Small tables with named rows and columns. After each table, cells are looked up by row and column.

vep
        vome  navoti  bipozu  pilin  gakab  mapemuv
nis       91      86     134     65    107       74
puz      202     125     129    127    176       99
foz       60      76     137     55     87       67
dusob     29     100      62     73     49      167
sek      202     125     131    127    176       97
borul     99      93     143    124    100       79
lunivo    69     112      60     84     76      174
revo     202     125     129    127    176       99
gituze    96      90     148    119     99       72
fenef     98      94     141    124     98       82
rig      200     126     125    126    174      105

What is the gakab of foz in vep? 87
What is the navoti of revo in vep? 125
What is the bipozu of foz in vep? 137
What is the pilin of sek in vep? 127
What is the bipozu of rig in vep? 125
What is the gakab of gituze in vep? 99
What is the mapemuv of fenef in vep? 82
What is the gakab of dusob in vep? 49
What is the pilin of lunivo in vep? 84

Table zefiso
|  | bal | kuno | pone | fup | novi | zitima |
|---|---|---|---|---|---|---|
| kanabi | 76497 | 94959 | 9663 | 97436 | 71645 | 59183 |
| nadebat | 20462 | 11423 | 55760 | 98720 | 79064 | 78223 |
| gevu | 59009 | 89147 | 83249 | 28372 | 19014 | 11358 |
| fedomu | 78736 | 92354 | 43523 | 63090 | 83273 | 40207 |

What is the kuno of kanabi in zefiso? 94959
What is the pone of nadebat in zefiso? 55760
What is the kuno of fedomu in zefiso? 92354
What is the fup of kanabi in zefiso? 97436
What is the pone of gevu in zefiso? 83249
What is the zitima of gevu in zefiso? 11358
What is the zitima of nadebat in zefiso? 78223
What is the novi of nadebat in zefiso? 79064
What is the bal of kanabi in zefiso? 76497
What is the fup of fedomu in zefiso? 63090
What is the novi of kanabi in zefiso? 71645
What is the novi of gevu in zefiso? 19014
What is the bal of nadebat in zefiso? 20462
What is the kuno of gevu in zefiso? 89147
What is the kuno of nadebat in zefiso? 11423
What is the pone of kanabi in zefiso? 9663
Row with the largest pone: gevu

tirimob
       lozasi  zepit  muram  lasab
vug     2.570  7.085  5.767  6.691
segik   6.167  5.367  5.767  7.509
gupom   1.776  7.001  5.767  8.638
tuv     7.158  5.074  5.767  6.986
kebov   2.797  6.747  5.767  7.785
mim     2.713  7.286  5.767  5.563

muram of vug is 5.767
lozasi of gupom is 1.776
zepit of kebov is 6.747
muram of kebov is 5.767
lasab of kebov is 7.785
lozasi of kebov is 2.797
lasab of mim is 5.563
zepit of mim is 7.286
zepit of gupom is 7.001
zepit of vug is 7.085
muram of segik is 5.767
Row with the largest zepit: mim

gebu =
,bal,repugo,dusap,mag
kesame,-25.981,-60.697,-42.752,-12.030
riruda,-3.740,53.301,18.039,-46.563
ler,10.470,36.023,30.548,-6.363
kefav,-52.993,50.195,3.375,-12.239
lidet,-49.305,-7.633,-4.591,16.205
sanase,-37.387,80.799,-44.177,-43.622
gevete,-53.229,-11.632,0.877,-18.530
nume,0.460,68.281,15.240,-17.703
milog,-27.060,-64.019,-31.949,-45.609

What is the mag of gevete in gebu?
-18.530
What is the dusap of riruda in gebu?
18.039
What is the bal of kefav in gebu?
-52.993
What is the mag of kefav in gebu?
-12.239
What is the dusap of milog in gebu?
-31.949
What is the repugo of kefav in gebu?
50.195
Row with the largest bal: ler

zabir:
,dus,pipo,gek
piv,69,193,102
lim,115,71,244
von,142,131,113
gad,140,133,120
nem,67,193,92
tano,156,125,115
tetile,130,128,127
sobirep,121,123,143
bet,49,199,87

What is the dus of lim in zabir?
115
What is the dus of piv in zabir?
69
What is the dus of tetile in zabir?
130
What is the pipo of tetile in zabir?
128
What is the pipo of tano in zabir?
125
What is the dus of sobirep in zabir?
121
What is the dus of von in zabir?
142
What is the dus of gad in zabir?
140
What is the gek of nem in zabir?
92
What is the gek of tano in zabir?
115
What is the pipo of gad in zabir?
133
What is the pipo of sobirep in zabir?
123
What is the pipo of von in zabir?
131
What is the dus of tano in zabir?
156
What is the dus of bet in zabir?
49
What is the dus of nem in zabir?
67
What is the gek of gad in zabir?
120
What is the pipo of piv in zabir?
193
What is the pipo of bet in zabir?
199

gisumi =
fields: tomades, gov, tunaz, tun, lukozis, zaba, vuboveg, memuni, mitel, beb
bagog: [29.0, -53.0, 8.4, -0.6, 2.4, -37.0, -31.0, -33.9, 1.3, -6.5]
deve: [-31.4, -49.2, -1.8, 15.8, -51.0, -29.9, -60.6, -11.1, -31.9, -10.0]
gefis: [-40.4, -7.4, -20.8, -26.9, -36.6, 4.9, 3.0, -30.5, 27.8, -83.4]
futevu: [-26.7, -51.1, -29.8, -32.2, -23.5, -17.1, 21.7, -0.3, 7.0, 18.0]
bur: [-27.2, -52.2, -39.8, -41.1, 36.0, 10.8, -39.5, -38.6, -38.2, 34.4]
sok: [-32.3, -5.2, 61.7, -31.7, -12.1, -10.8, 21.3, -16.4, -18.3, 34.2]
muru: [28.0, -34.4, -62.7, -11.7, 4.5, -52.6, -44.1, -33.3, -46.7, 35.1]
rakos: [-50.4, 27.7, -23.8, -45.0, -32.2, -75.8, -48.1, -7.3, -10.4, 22.5]
sikuga: [-54.5, 3.0, -25.4, 51.5, 5.1, 32.6, -40.1, 63.7, -48.2, 30.0]
sovaza: [11.3, -2.8, 22.7, -8.5, 28.3, -6.9, -19.6, 69.2, -47.9, -41.7]
nezi: [52.7, 44.8, -39.0, 56.8, -15.1, -50.2, 8.6, 16.4, -32.0, -16.4]
bupevez: [13.0, 19.9, 25.7, -55.8, -52.4, -9.6, -38.6, -49.6, -53.6, -95.9]

tomades of sovaza: 11.3
tunaz of gefis: -20.8
tomades of sok: -32.3
mitel of sikuga: -48.2
mitel of deve: -31.9
lukozis of bagog: 2.4
tun of bagog: -0.6
memuni of sovaza: 69.2
vuboveg of bagog: -31.0
Which row has the largest vuboveg? futevu

Table mudadez
|  | bev | milazu | sud | golaz | rupi |
|---|---|---|---|---|---|
| rega | 17187 | 42409 | 31658 | 29259 | 65076 |
| dozeda | 15883 | 41240 | 27118 | 15254 | 72621 |
| ses | 10053 | 58659 | 36538 | 47521 | 76777 |
| vekefo | 68744 | 33385 | 56501 | 41205 | 23072 |
| nokasap | 82007 | 31568 | 51663 | 50372 | 3235 |
| zet | 12865 | 39135 | 25333 | 22296 | 65931 |
| togu | 72810 | 25714 | 51218 | 43651 | 834 |
| kab | 27375 | 47675 | 45562 | 47807 | 54782 |
| mogudi | 30686 | 41305 | 16302 | 56146 | 16071 |
| ribesel | 27504 | 49752 | 49609 | 27513 | 70706 |

What is the golaz of togu in mudadez? 43651
What is the golaz of zet in mudadez? 22296
What is the rupi of nokasap in mudadez? 3235
What is the sud of rega in mudadez? 31658
What is the rupi of zet in mudadez? 65931
What is the sud of ses in mudadez? 36538
What is the bev of zet in mudadez? 12865
What is the rupi of vekefo in mudadez? 23072
What is the sud of dozeda in mudadez? 27118
What is the milazu of nokasap in mudadez? 31568

fesis
         tup  bosire  neb  zalezo  repevu  kevuf  dovuk  pimo  fusik  lako
mem       90      90  100      92      92     96     95    94     94    88
tuk       96      92   99      88      94    100     85    82     93    96
nul      103      78   78      91      87     88     83    75     89    84
tabasaz   51      61  215      83      80    147    110   126     86    32
kug      101      89  108      81      92    111     72    67     88   100
dat       84      82   98      49      94    159     61    49     60    22
meno      97      75   89     108      92     55     84    82     97   121
ronar    102      88  107      81      93    110     72    67     89    99

meno, lako -> 121
meno, zalezo -> 108
meno, neb -> 89
nul, fusik -> 89
ronar, pimo -> 67
ronar, neb -> 107
kug, dovuk -> 72
mem, dovuk -> 95
tabasaz, kevuf -> 147
tabasaz, repevu -> 80
meno, dovuk -> 84

zeka.csv
,bib,rog,gozusi,pag,sop,fakom,pul,sirem,tuf
ludo,0.29,0.00,-0.09,0.31,-0.05,-0.19,-0.99,0.23,0.10
pif,-0.16,-0.11,-0.04,-0.28,-0.83,0.02,-0.66,-0.18,0.07
mitot,0.11,-0.43,-0.21,-0.16,0.20,-0.09,0.67,0.63,-0.01
kom,-0.09,-0.24,-0.19,-0.33,-0.85,0.25,-0.51,0.00,0.18
kilado,-0.41,-0.67,-0.14,-0.07,0.26,0.14,0.58,-0.36,0.03
rud,0.22,-0.38,-0.21,-0.11,0.43,0.07,0.59,0.54,0.03
vunipit,-0.30,-0.89,-0.14,0.31,0.12,-0.24,0.25,0.23,0.07
zuv,0.49,0.68,0.01,-0.14,-0.14,-0.08,-0.67,0.29,0.00
kep,-0.24,-0.36,0.03,0.34,0.70,0.05,0.23,-0.61,0.00
purigod,0.04,-0.60,-0.18,0.20,-0.27,-0.22,-0.37,0.65,0.16
rez,-0.43,-0.37,-0.07,-0.35,-0.79,-0.06,0.31,0.01,0.00
nonuti,0.35,0.13,-0.03,0.59,0.63,-0.08,-0.59,-0.05,0.01

bib of kom: -0.09
rog of purigod: -0.60
sop of mitot: 0.20
pag of zuv: -0.14
sop of pif: -0.83
gozusi of ludo: -0.09
rog of kom: -0.24
bib of pif: -0.16
pag of purigod: 0.20
sirem of mitot: 0.63
bib of zuv: 0.49
sirem of rez: 0.01

